These are the activations of a small neural network, seen along a few directions. Each row is one input.
In each table, some parts of the input vary, and every possible input appears once, in random order.
A made-up example of a description, with smaller parts first: one of 3 separate values, together with either a single point or one of 9 places around a ring or (one of 4 places along a line, together with one of 8 places around a ring).
Shared parts are said once, and a part with two or three values counts as separate values.
In the rows, zero is written as 128.

Other details of the inputs shift rows strongly along two fixed directions, in all tables alike. That doesn't count.

A family of inputs:
row 1: [148 108 185  48 104 145 109 140  80 145 161  95]
row 2: [183 177 116 173 165 119 142  56 133 127 106 174]
row 3: [121 112 188  49 101 135 105 154 102 131 157  96]
row 4: [108 104  36 204 145 106 170 145 193 103 127 156]
row 5: [126 118  53 203 136 162 134 159 161 134  83 136]
row 6: [190 166 206  64 151 101 124  51 102 119 150 147]
row 7: [120 112 197  65 108 127  97 147 105 152 159  89]
row 8: [167 180 128 169 178 119 141  65 144 113 123 210]
row 9: [ 51 113 108 139  92 149 119 190 114 133 107  90]
row 10: [ 72 102 122 126 101 151 109 198 136 132 122 107]
row 11: [ 87 114  34 204 128 100 171 137 164 105 119 132]
row 12: [ 43 102 110 133  98 136 108 194 143 126  93  70]
row 13: [ 67  90 106 121  92 156 114 211 145 119 103  78]
row 14: [ 43 107 110 124  96 145 117 199 137 111 101  93]
row 15: [200 150 200  74 146 112 114  67 111 142 157 139]
row 16: [130 101 183  61  99 147 102 154  82 159 161  92]
row 17: [178 164 194  95 143 109 120  57  89 146 152 141]
row 18: [121 120  59 209 138 163 131 161 157 141  93 148]
row 19: [168 178 129 176 180 113 134  61 148 121 117 196]
row 20: [147 101 177  54  98 143 106 145  89 144 148  79]
row 21: [192 184 117 159 166 120 149  54 129 113 108 181]
row 22: [105  96 170  57 111  69 136 114 112 122 186  86]
row 23: [ 93 143  57 195 127 150 144 156 146 107  79 147]
row 24: [210 130  85 168 167  98 173  56 150 126 162 190]
Description of these inputs: one of 4 places along a line, together with either a single point or one of 5 places around a ring.
The inputs of row 5 and row 2 match in every part but the place on the line of 4. If row 1 is changed in the same way as row 5 into row 2, which row does it become? -> row 23
Change only the place on the line of 4 in row 11. List by row number the other rows that result. -> row 4, row 22, row 24
List by row number the other rows that have the place on the line of 4 in common with row 12. -> row 6, row 8, row 14, row 19, row 22
Change only the place on the ring of 5 in row 13. List by row number the other rows that result. -> row 3, row 7, row 10, row 15

A family of inputs:
row 25: [ 98  93 143  84  96 153 105 194 140 114 117  85]
row 26: [102 110 190  28  81 138 105 162  78 126 136  63]
row 27: [135 138  81 200 144 138 134 119 146 149 106 152]
row 28: [ 95 114  72 205 138 158 125 177 164 140 111 160]
row 29: [ 86  94  86 169 115 154 112 204 166 137 104 105]
row 30: [250 104 128  75 154  52 203  17 113 116 240 167]
row 31: [ 43 101  83 158 116 102 132 172 177  96 100  87]
row 32: [ 90 119  62 218 130 149 133 159 143 150 101 139]
row 33: [186 165 143 109 149 133 139  78 125 104 113 153]
row 34: [187 174 199  68 146 126 132  62  74 127 163 167]
row 35: [116  84 187  52  87 123  93 148  92 163 140  34]
row 36: [102 116  68 199 137 156 122 176 174 137 103 151]
row 37: [101 120 123 115  99 136 120 150 100 134 105  78]
row 38: [ 73 119 120 108  90 155 124 187 112 117 108  95]
row 39: [ 91 146  90 186 150  94 150 112 169 105 119 162]
row 40: [134 144  89 173 146 154 134 144 164 113 108 184]
row 41: [194 121 218  48 134 116 102  92 113 151 167 111]
row 42: [ 94 102 140  89 108 154 105 192 133 122 121 102]
row 43: [111 158  81 208 169  92 157  87 166 106 123 201]
row 44: [217 173 113 188 183 117 144  44 141 144 120 190]
row 45: [172 156 157 121 154 140 129 101 123 124 151 193]
row 46: [ 68 101 193  48  97  79 113 144 111 125 163  58]
row 47: [172 153 210  51 116 114 114  71  55 148 167 101]
row 48: [ 88 106 110 117  92 142 118 166 113 125  90  57]
row 49: [195 189 115 183 168 125 153  42 109 128 124 203]
What do these inputs look like to the network? -> either a single point or (one of 4 places along a line, together with either a single point or one of 5 places around a ring)
Change only the place on the ring of 5 in row 44. List by row number the other rows that result. -> row 26, row 29, row 37, row 42
Change only the place on the line of 4 in row 26. List by row number the other rows that result. -> row 33, row 34, row 38

A family of inputs:
row 50: [104 135 153 106 124 127 116 143 138 111 125 125]
row 51: [154 150 216  49 118 129 100 103  83 142 144 105]
row 52: [160 167 169 112 159  99 132  64 127 110 138 163]
row 53: [100 113  59 190 116 152 134 161 137 133  82 107]
row 54: [168 173 162 120 152 120 125  67 108 130 118 149]
row 55: [195 169 116 163 156 112 151  42 105 136 124 163]
row 56: [ 96  96  88 143 104 116 146 150 123 132 135  87]
row 57: [ 80  84 132  88  95 123 119 188 140 120 145  88]
row 58: [159 143 143 115 147  80 154  63 126 117 162 154]
row 59: [122 104 146  94  94 151 109 160  99 149 126  76]
row 60: [ 79 154  51 219 134 138 143 141 149 113  64 139]
row 61: [ 77  72 102 116  90 131 128 188 123 138 134  59]
row 62: [108  90 153  71 107 133 116 176 133 123 158 110]
row 63: [199 148 121 147 149 158 130  99 123 139 119 171]
row 64: [ 98 122 165  84 100 163  96 177 106 136 115  95]
row 65: [117 143 205  57 119  87 121  90  89 121 160 103]
row 66: [121 126  70 182 150 112 155 123 175 105 116 162]
row 67: [195 131 130 123 147 120 143  90 130 134 156 154]
row 68: [135  92 112 119 118 152 128 170 134 135 142 119]
row 69: [ 93 122  99 216 150 138 110 157 169 165 125 168]
row 70: [127 154  96 176 159 148 133 135 173  98 100 190]
What do these inputs look like to the network? -> either a single point or (one of 4 places along a line, together with one of 5 places around a ring)
A walk changes only the place on the ring of 5. It starts at row 67 and steps to row 59. List the rest of the walk in order. -> row 51, row 50, row 57
